Each row below holds a small network's activations on one input, seen along a few directions.
Each table varies a few parts of the input and shows all the possible inputs, shuffled.
A made-up example of a description, with smaller parts first: one of 6 places along a line, together with either a single point or one of 9 places along a line or (one of 2 separate values, together with one of 5 places around a ring).
Shared parts are said once, and a part with two or three values counts as separate values.

Other details of the inputs shift rows strongly along three fixed directions, in all tables alike. That doesn't count.
These rows show it; all are for the same input, with only those details redrawn:
[-0.29  0.34 -0.70 -4.41 -1.42 -1.87 -0.48 -1.63  2.67 -0.84  2.92]
[-0.48 -1.89  5.19 -2.60 -1.82  0.22  0.42 -2.11  0.62  0.21 -5.43]
[ 0.46 -2.51 -1.67 -2.44  1.80  4.36 -1.18 -1.38 -2.11 -0.87  1.30]
[-0.21  1.23  0.05  4.77  2.45  4.07  2.33 -2.17  1.10  1.25  4.22]
[-0.34 -0.74  1.54 -3.94 -1.54 -0.82 -0.30 -1.74  1.57 -0.55 -0.56]
[-0.17 -0.58  2.99  4.41  2.00  5.18  2.09 -2.24 -0.49  1.41 -0.85]
[-0.51 -1.88  5.94 -2.78 -2.20 -0.12  0.57 -2.13  0.77  0.16 -6.29]
[-0.31 -0.74  1.49 -3.95 -1.58 -0.81 -0.32 -1.71  1.55 -0.59 -0.63]

Rows:
x1: [ 1.15 -1.23  5.28 -0.89 -2.44 -1.73  0.69  2.59 -1.47 -1.51 -5.46]
x2: [ 0.54 -2.06 -5.13 -1.93  1.71  2.31 -1.16 -2.26 -0.93 -1.39  4.14]
x3: [ 0.43 -3.04 -0.89 -2.38  1.77  3.20 -2.05 -0.92 -3.28  0.54  0.37]
x4: [ 2.48 -0.21  2.21  6.42  1.73  2.90  2.10  1.31 -2.03  0.34 -1.60]
x5: [ 1.07  2.61  4.94  4.71 -1.28 -2.17  3.07  1.31  1.73  1.02 -0.55]
x6: [ 2.55 -3.69  1.34  0.85  0.74  2.26 -0.81  0.12 -4.76  0.17 -5.37]
x7: [ 0.40 -4.06  1.39 -0.01  1.59  3.49 -1.58 -2.16 -4.22  0.98 -3.83]
x8: [ 0.01  1.71  4.21  4.83 -0.81 -2.84  2.06 -1.77  1.74  2.85 -0.80]
x9: [-0.16  2.74  2.73  5.69 -1.22 -4.22  2.88  1.30  2.05 -0.20  2.19]
x10: [ 1.46  3.32  1.33  5.12 -1.05 -3.39  3.36  1.91  3.42 -0.83  2.92]
x11: [ 0.95  1.28 -1.59 -2.76 -1.18 -4.19 -1.23  1.19  0.78 -0.08  4.80]
x12: [-0.33  0.98 -1.70 -4.06 -1.11 -1.94 -0.32 -1.62  3.05 -0.91  4.58]
x13: [ 1.61  1.14 -2.25  7.05  2.00  1.15  2.56  1.66 -0.85 -0.81  4.77]
x14: [-1.93  2.51  3.55  3.30 -0.65 -1.55  2.83 -2.66  4.29  1.76  2.76]
x15: [-3.29  1.26 -2.15 -2.42 -0.87 -2.18  0.18  1.82  1.32 -2.02 -3.76]
x16: [ 2.39 -3.58  0.83  1.27  0.84  2.40 -0.52  1.17 -5.21 -0.99 -4.30]
x17: [ 0.94  0.49  2.03  6.42  2.13  2.47  1.90  1.55 -2.55  1.15  1.66]
x18: [-4.23  1.57 -0.56 -3.18 -0.61 -1.67 -0.08  2.79  0.84 -1.48 -2.79]
x19: [ 0.48 -1.03  2.28 -3.41 -1.57 -2.68 -1.32 -0.15 -0.48  0.98 -1.61]
x20: [-4.15  3.01 -4.54 -2.60 -0.33 -3.52 -0.34  2.13  2.13 -2.16  1.83]
x21: [ 1.22  0.37  2.66 -1.84 -1.74 -2.49 -0.03 -0.22  1.05  1.06 -1.42]
x22: [ 1.04  0.38 -1.39 -2.36 -1.47 -4.88 -1.38  0.38  0.25 -0.39  2.64]
x23: [-2.49  0.25 -3.45 -0.19  1.53  3.75 -2.77  1.52 -1.89  1.44 -0.12]
x24: [-1.61  3.04 -4.84 -2.57 -1.44 -2.05 -2.19  1.23  3.74  0.27  1.57]
x25: [ 1.40 -1.04 -4.11 -2.67  1.99  2.61 -1.70 -0.78 -1.41 -0.04  4.63]
x26: [ 0.96  1.18 -0.55  6.94  2.19  0.85  1.74  0.81 -1.63  0.59  4.01]
x27: [-2.41  2.36 -0.78 -1.90 -1.99 -0.92 -1.69  1.34  2.21  1.43 -2.14]
x28: [-2.51 -0.23 -3.43 -2.24  2.21  3.99 -0.86  3.17 -2.72 -2.01 -2.53]
x29: [ 0.81 -2.18 -1.12 -0.49  1.63  3.70 -0.33 -1.96 -0.63 -0.80  0.02]
x30: [ 2.85 -2.67 -2.00 -1.56  1.65  2.63 -1.83 -0.08 -3.03 -0.18 -0.77]
x31: [ 3.29 -0.94 -4.78 -1.19  1.81  1.16 -1.70  1.23 -2.10 -1.03  3.88]
x32: [ 0.82  0.63 -1.43  5.84  2.46  2.46  1.82 -2.66  0.67  2.08  3.43]
x33: [ 2.26 -1.01 -6.36 -0.87  1.96  0.86 -1.76 -0.53 -1.87 -0.23  5.52]
x34: [-2.70  1.31 -0.96 -3.14 -0.93 -1.52  0.10  2.45  1.70 -2.27 -5.08]
x35: [ 1.85 -3.76  1.77 -0.48  1.36  4.10 -0.75 -1.65 -2.77  0.62 -5.32]
x36: [-2.37  1.58 -1.91 -0.88 -2.16 -1.86 -1.62  0.36  2.20  1.11 -2.98]
x37: [-0.27  2.09  5.35  5.09 -1.24 -2.69  3.17  2.04  1.15  0.35 -0.06]
x38: [-1.16  0.27 -2.13 -3.14 -1.03 -3.05 -0.85 -2.49  2.41 -1.05  4.48]
x39: [-3.36  1.57 -0.02 -0.62 -2.16 -2.26 -1.95  0.38  1.69  1.50 -3.58]
x40: [ 1.86 -0.16  1.32 -2.81 -1.72 -2.66 -0.77  1.24 -0.28 -0.04 -0.79]
The inputs of x12 and x2 match in every part but one. If x1 is changed in the same way as x12 into x2, which row does it become?
Answer: x13
The inputs of x15 and x18 match in every part but one. If x32 is changed in the same way as x15 into x18, which row does it become?
Answer: x3
What is each input in this table made of?
Answer: one of 5 places around a ring, together with either one of 2 separate values or one of 6 places along a line
List by row number the other rows that have the place on the ring of 5 in common with x24.
Answer: x4, x10, x29, x30, x31, x34, x35
Start at x14 and move only the place on the line of 6, one step at a time. The first step leads to x3. Which rows follow, in order?
Answer: x19, x11, x17, x37
Which other rows does x23 become when the place on the ring of 5 takes its other values? List them by row number.
Answer: x24, x27, x36, x39
Which other rows does x22 become when the place on the line of 6 takes its other values? List them by row number.
Answer: x7, x8, x9, x26, x38
Which other rows does x39 become when the choice among 2 separate values takes its other values? List them by row number.
Answer: x20

Rows:
x41: [ 0.23  0.05  1.01  0.19 -0.63 -1.53 -0.04 -0.53  0.19  0.69  0.05]
x42: [-0.06 -0.04  0.87 -0.19 -0.50 -0.71  0.88 -0.62  1.04 -0.76 -0.34]
x43: [ 1.09 -4.60  2.27 -5.11 -0.14  2.50 -2.06  0.58 -4.60 -1.59 -7.08]
x44: [ 0.64  0.05  0.42  0.52 -0.74 -1.54  0.51 -0.15  0.54 -0.42 -0.45]
x45: [ 0.10  0.72  0.15 -0.04 -0.51 -1.05 -0.03  0.17  0.72  0.71 -1.06]
x46: [-0.02 -0.58  0.22  1.05  1.36  1.85  0.30 -0.08 -1.64 -0.10  1.05]
x47: [-0.86  0.56  0.74 -0.31 -0.78 -0.21  0.00 -0.16  1.26  0.40 -0.46]
x48: [-0.31 -0.23 -4.32 -4.31 -0.05 -0.93 -1.61  0.85 -0.04 -2.49  2.66]
x49: [-1.27  0.80  1.00 -0.20 -0.34 -0.88  0.33  0.20  0.46  0.03 -0.17]
x50: [ 0.46  0.03  0.61  0.47 -0.63 -1.47  0.71  0.19  0.58 -0.67 -0.36]
x51: [ 0.96 -0.37 -0.36  1.91  0.77  1.64 -0.14  0.36 -1.34  0.36  1.02]
x52: [ 0.95 -0.51 -3.66 -4.04 -0.49 -1.38 -2.14  1.28 -0.47 -1.68  3.94]
x53: [-1.07  0.63  0.88 -0.03 -0.41 -1.18  0.30  0.58  0.24  0.10 -0.31]
x54: [ 1.06 -0.43 -4.01 -4.61 -0.04 -0.97 -1.78 -0.20  0.20 -1.08  3.66]
x55: [-0.39  0.00  1.34 -0.34 -0.41 -0.85  0.38 -0.95  0.75  0.43  0.33]
x56: [-0.38  0.62  0.45  0.11 -0.87 -0.67 -0.48 -0.16  1.07  0.72 -0.60]
x57: [ 0.50  0.10  1.02  0.06 -0.93 -0.82 -0.29 -0.58  0.90  0.55 -0.07]
x58: [ 0.05  0.09  1.31  0.16 -0.53 -1.57  0.27  0.23 -0.03  0.16  0.15]
x59: [ 0.58 -0.67 -0.34  1.11  0.81  2.33 -0.16 -0.66 -0.88  0.55  0.90]
x60: [ 0.64 -4.14  1.36 -4.47 -0.14  2.05 -2.46  1.42 -4.60 -1.10 -7.55]
x61: [ 0.89 -0.83 -0.96  1.72  1.17  1.66  0.10 -0.86 -0.76 -0.05  0.39]
x62: [ 0.19 -0.83  0.16  1.13  1.29  1.60  0.22  0.30 -1.94 -0.05  0.76]
x63: [ 0.50  0.00 -1.20  2.36  1.23  1.66  0.92 -1.15  0.08  0.15  1.77]
x64: [-0.83 -0.77 -0.42  0.49  1.36  2.31 -0.33 -0.37 -1.40  0.49 -0.16]
x65: [-0.25  0.62 -0.16  0.66 -0.67 -1.41  0.35  0.26  0.77 -0.24 -0.90]
x66: [-0.61  0.84  0.66 -0.58 -0.23 -0.40  0.52  0.11  1.13  0.11 -0.68]
x67: [-0.65  0.50  0.20  0.19 -0.52 -1.04  0.69  0.55  0.77 -0.75 -0.94]
x68: [ 0.52  0.44  1.11 -0.17 -0.40 -1.05  0.82  0.44  0.58 -0.16 -0.13]
x69: [ 0.33 -0.25 -0.93  2.00  1.34  1.87  0.95 -0.92  0.03 -0.18  1.55]
x70: [-0.34  0.89  0.56 -0.20 -0.33 -0.88  0.57  0.85  0.70 -0.02 -0.72]
x71: [-0.35  0.35 -0.14  0.29 -0.58 -1.00  0.05 -0.55  1.18  0.04 -1.12]
x72: [ 0.96  0.33  0.69  0.04 -0.56 -1.24  0.24 -0.25  0.66  0.57 -0.37]
x73: [-0.64  0.50  0.58  0.13 -0.59 -1.45 -0.21  0.32  0.00  0.53 -0.62]
x74: [ 0.07  0.35 -1.24  2.11  0.88  1.77 -0.35  0.33 -0.67  0.83  0.96]
x75: [ 0.35  0.23  1.05 -0.54 -0.35 -0.54  0.63 -0.66  1.17  0.30 -0.15]
x76: [-0.52  1.02  0.71 -0.40 -0.28 -0.57  0.57  0.48  0.89 -0.10 -0.67]
x77: [-0.24 -0.45 -0.88  1.32  1.19  1.55 -0.60  0.02 -1.71  0.82  0.01]
x78: [-0.44  0.70  0.65  0.21 -0.89 -0.94 -0.09  1.01  0.54  0.14 -0.54]
x79: [-0.32 -0.02 -0.52  1.46  0.97  2.17 -0.01  1.05 -1.20  0.00  0.34]
x80: [ 0.08  0.25 -1.87  2.47  1.19  1.37  0.27 -0.08 -0.41  0.20  0.67]
x81: [ 0.84  0.22  0.81 -0.18 -0.46 -0.98  0.11 -0.66  0.91  0.60 -0.42]
x82: [-0.14 -0.40  0.03  1.27  1.46  1.88  0.46 -0.50 -1.05  0.21  1.61]
x83: [-0.75  0.43  0.54 -0.02 -0.46 -1.11 -0.39 -0.52  0.59  0.87 -0.57]
x84: [-0.41  0.51  0.06  0.48 -0.58 -1.30  0.48  0.60  0.71 -0.51 -0.96]
x85: [-0.32  0.74  0.30 -0.42 -0.43 -0.52  0.24 -0.46  1.17  0.72 -0.85]
x86: [-0.54  0.47 -0.58  1.62  1.09  2.32  0.19  0.66 -0.66  0.01  1.06]
x87: [-0.66  0.58  0.52 -0.23 -0.92 -0.34 -0.17 -0.37  1.12  0.65 -0.56]
x88: [-0.29 -0.16 -1.59  1.58  1.19  2.04  0.28 -0.67 -0.36  0.09  0.25]
x89: [ 0.18  0.28  1.34  0.01 -0.89 -0.86  0.41  0.53  0.52 -0.22  0.15]
x90: [ 0.22  0.07  1.15  0.18 -0.64 -1.63  0.05 -0.11 -0.10  0.40 -0.01]
x91: [ 0.53 -0.22 -0.76  2.21  1.29  1.47  1.04  0.18 -0.74 -0.68  1.26]
x92: [ 0.61  0.19  0.92  0.26 -1.05 -1.06 -0.17 -0.17  0.62  0.52 -0.06]
x93: [-0.39 -0.69 -0.42  1.03  1.25  1.62 -0.43  0.80 -2.19  0.23 -0.38]
x94: [ 0.60 -0.19 -0.23  1.05  1.53  2.21  0.70 -0.21 -0.66  0.08  1.06]
x95: [-0.40 -0.92 -1.07  0.68  1.23  2.45  0.03 -0.40 -0.90 -0.37 -0.84]
x96: [-0.09  0.22  1.44 -0.38 -0.78 -0.38  0.36 -0.22  0.94 -0.09  0.18]
x97: [ 0.78  0.35  0.98 -0.02 -0.46 -1.28  0.54  0.50  0.43  0.04 -0.26]
x98: [ 0.95  0.40  0.80  0.10 -0.56 -1.36  0.36  0.17  0.42  0.30 -0.31]
x99: [ 0.65 -0.10  0.35  0.39 -0.75 -1.39  0.35 -0.56  0.69 -0.17 -0.63]
x100: [-0.93  0.48  0.31 -0.12 -0.43 -0.57  0.67 -0.21  1.23 -0.59 -0.87]
x101: [-0.19  0.02  1.14 -0.25 -0.56 -0.98  0.20 -1.16  0.59  0.69  0.20]
x102: [ 0.01 -0.14 -4.18 -4.80  0.15 -0.59 -1.90  0.43  0.34 -1.21  2.83]
x103: [ 0.64 -0.78 -3.73 -4.25 -0.07 -1.54 -2.45 -0.26 -0.41 -0.94  3.86]
x104: [-1.35  0.66  0.93 -0.31 -0.29 -0.73  0.31 -0.18  0.76  0.26 -0.13]
x105: [-0.59  0.04 -0.56  1.12  1.09  2.57 -0.02  0.31 -0.66  0.13  0.65]
x106: [ 0.11 -0.06 -0.87  1.71  0.81  1.87 -0.47  0.79 -1.36  0.45  0.18]
x107: [-0.01  0.42  1.48 -0.18 -0.83 -0.56  0.42  0.16  0.72 -0.29  0.24]
x108: [-1.05  0.48  0.58 -0.26 -0.49 -0.82 -0.03 -0.74  0.72  0.84 -0.39]
x109: [ 0.00  0.09  1.26 -0.32 -0.83 -0.37  0.23 -0.57  1.14  0.24  0.16]
x110: [-0.03  0.73  0.22 -0.13 -0.38 -0.83 -0.10 -0.24  1.08  0.77 -0.94]
x111: [ 0.44  0.20 -1.16  1.62  1.32  1.64  0.00  0.69 -1.20  0.55  0.08]
x112: [ 0.04  0.11  0.92 -0.07 -0.55 -0.88  0.91 -0.24  0.77 -0.98 -0.35]
What is each input in this table made of?
Answer: one of 2 separate values, together with one of 4 places along a line, together with one of 9 places around a ring
The inputs of x66 and x94 match in every part but the choice among 2 separate values. If x45 is changed in the same way as x66 into x94, which row does it become?
Answer: x72
The inputs of x73 and x90 match in every part but the choice among 2 separate values. If x84 is changed in the same way as x73 into x90, which row does it become?
Answer: x50
Which other rows does x47 become when the place on the line of 4 takes its other values? List them by row number.
Answer: x64, x95, x102
Which other rows does x74 become when the place on the ring of 9 takes its other values? List them by row number.
Answer: x47, x56, x78, x79, x86, x87, x105, x106
Which other rows does x75 become when the choice among 2 separate values takes its other values? List them by row number.
Answer: x102
Which other rows does x99 become when the place on the ring of 9 takes its other values? List them by row number.
Answer: x42, x44, x50, x61, x63, x69, x91, x112

Rows:
x113: [-2.10  1.56  1.56  5.40  1.16  1.68  2.49  1.95 -0.59  0.86 -1.08]
x114: [ 0.48 -0.72  6.51 -1.41 -2.10 -1.70  1.14 -1.57  1.57 -0.15 -2.87]
x115: [ 0.85  1.65 -3.45  2.87  1.28  0.90 -0.24  1.46  0.15  0.40  2.89]
x116: [-1.11  1.78 -3.87 -0.65  0.74 -1.13 -1.59  2.72 -0.23 -1.14  3.79]
x117: [ 0.52 -0.58  4.10 -3.41 -1.42 -2.36  0.13 -2.24  1.70  0.25 -1.22]
x118: [-0.21 -0.30 -0.57 -3.53 -1.85 -2.96 -0.86 -2.24  1.67 -0.64 -0.34]
x119: [-0.57  1.76 -0.91  3.86  1.62  3.24  2.74  0.05  1.28 -0.09  1.66]
x120: [ 1.07  0.28 -0.78  1.19  1.57  1.76 -0.13 -2.17  0.34  1.59  4.88]
x121: [ 0.86 -0.96  4.35  0.32 -1.74 -3.92  1.31  0.02  0.46  0.07 -4.74]
x122: [-3.48  0.93  4.10 -1.27 -1.63 -1.59  0.43 -0.36  2.16  0.40 -5.21]
x123: [ 0.44  1.92 -1.81  4.81  1.78  1.77  1.28  0.17  0.40  2.14  0.90]
x124: [-0.73  1.02 -0.69 -4.02 -1.54 -1.63 -0.50 -0.43  2.87 -1.26 -0.97]
x125: [ 0.13  1.76 -3.62  2.02  1.32  1.76 -0.13 -0.24  1.07  1.19  2.53]
x126: [-0.70 -3.29 -0.24 -1.06  1.76  5.44 -2.97  1.20 -6.82  0.71 -7.14]
x127: [ 2.28  0.19 -0.84  2.55  1.23  0.25 -0.46  0.08 -0.63  1.30  5.07]
x128: [-0.36  1.35  1.89  5.09  1.05  2.83  2.90  0.86  0.91 -0.13 -0.97]
x129: [-3.09  1.25  3.23  5.15  0.67  2.58  1.90 -0.72  1.07  3.04 -3.72]
x130: [ 0.50 -0.44 -3.27 -2.99 -0.77 -2.79 -1.39 -1.51  1.30 -0.10  2.38]
x131: [ 1.20 -0.24 -2.22 -2.73 -0.58 -3.53 -0.08  0.66  0.44 -2.44  2.85]
x132: [ 1.19 -0.56  5.22 -0.59 -2.84 -3.07 -0.06 -1.35  0.61  2.25 -3.46]
x133: [-0.28  1.31 -4.45 -1.52  0.72  0.49 -1.44 -0.36  2.17 -0.43  3.48]
x134: [-2.82  1.52 -1.97 -2.82 -2.53 -2.69 -1.73  0.61  1.94  0.76  0.30]
x135: [ 0.91  0.70 -3.34 -3.04 -0.90 -2.71 -1.12  2.42  1.00 -1.50  1.71]
x136: [ 2.69 -5.69 -1.58 -5.20  2.08  5.41 -2.56  0.44 -6.89 -2.55  0.20]
x137: [-1.63 -3.66  0.68 -2.15  2.27  6.87 -1.48  0.87 -6.11 -1.44 -6.62]
x138: [ 2.43  0.53 -1.54 -2.73 -0.90 -3.36 -1.16  0.74  0.26 -0.80  5.70]
x139: [-1.63  2.21 -1.03  5.34  1.74  1.31  0.34  1.59 -0.49  1.67  1.20]
x140: [ 0.14 -0.77  0.65 -3.24 -2.06 -3.33  0.57 -0.13  1.04 -2.51 -0.04]
x141: [-2.59  0.88  0.10 -3.66 -1.39 -2.72 -0.08  1.90  1.31 -1.63 -0.66]
x142: [ 2.04  0.11 -0.50  2.04  1.41  0.64  0.94  0.57 -0.83 -0.15  5.68]
x143: [ 2.53 -6.08 -2.64 -4.96  2.04  5.24 -4.52 -0.71 -6.38 -0.04 -0.72]
x144: [ 0.88  0.07  3.64  6.81  0.08  0.34  1.97 -0.89 -0.32  1.74 -2.86]
x145: [-0.30  0.04 -2.15  1.92  1.60  1.60  0.68 -1.89  1.01 -0.40  3.85]
x146: [ 0.71  0.63  1.20  5.94  0.42  0.97  1.56 -1.63 -0.38  2.00 -0.71]
x147: [-0.45 -0.87  2.75 -2.25 -2.11 -2.60  0.95 -1.56  1.66 -1.76 -2.46]
x148: [ 0.17  0.70  1.50 -2.06 -2.16 -3.01  1.17  1.71  1.26 -1.18 -3.29]
What is each input in this table made of?
Answer: one of 4 places along a line, together with one of 9 places around a ring
The inputs of x146 and x123 match in every part but the place on the line of 4. If x144 is changed in the same way as x146 into x123, which row does it become?
Answer: x115
Start at x141 and move only the place on the line of 4, one step at a time. The first step leads to x128. Which rows follow, in order?
Answer: x140, x136
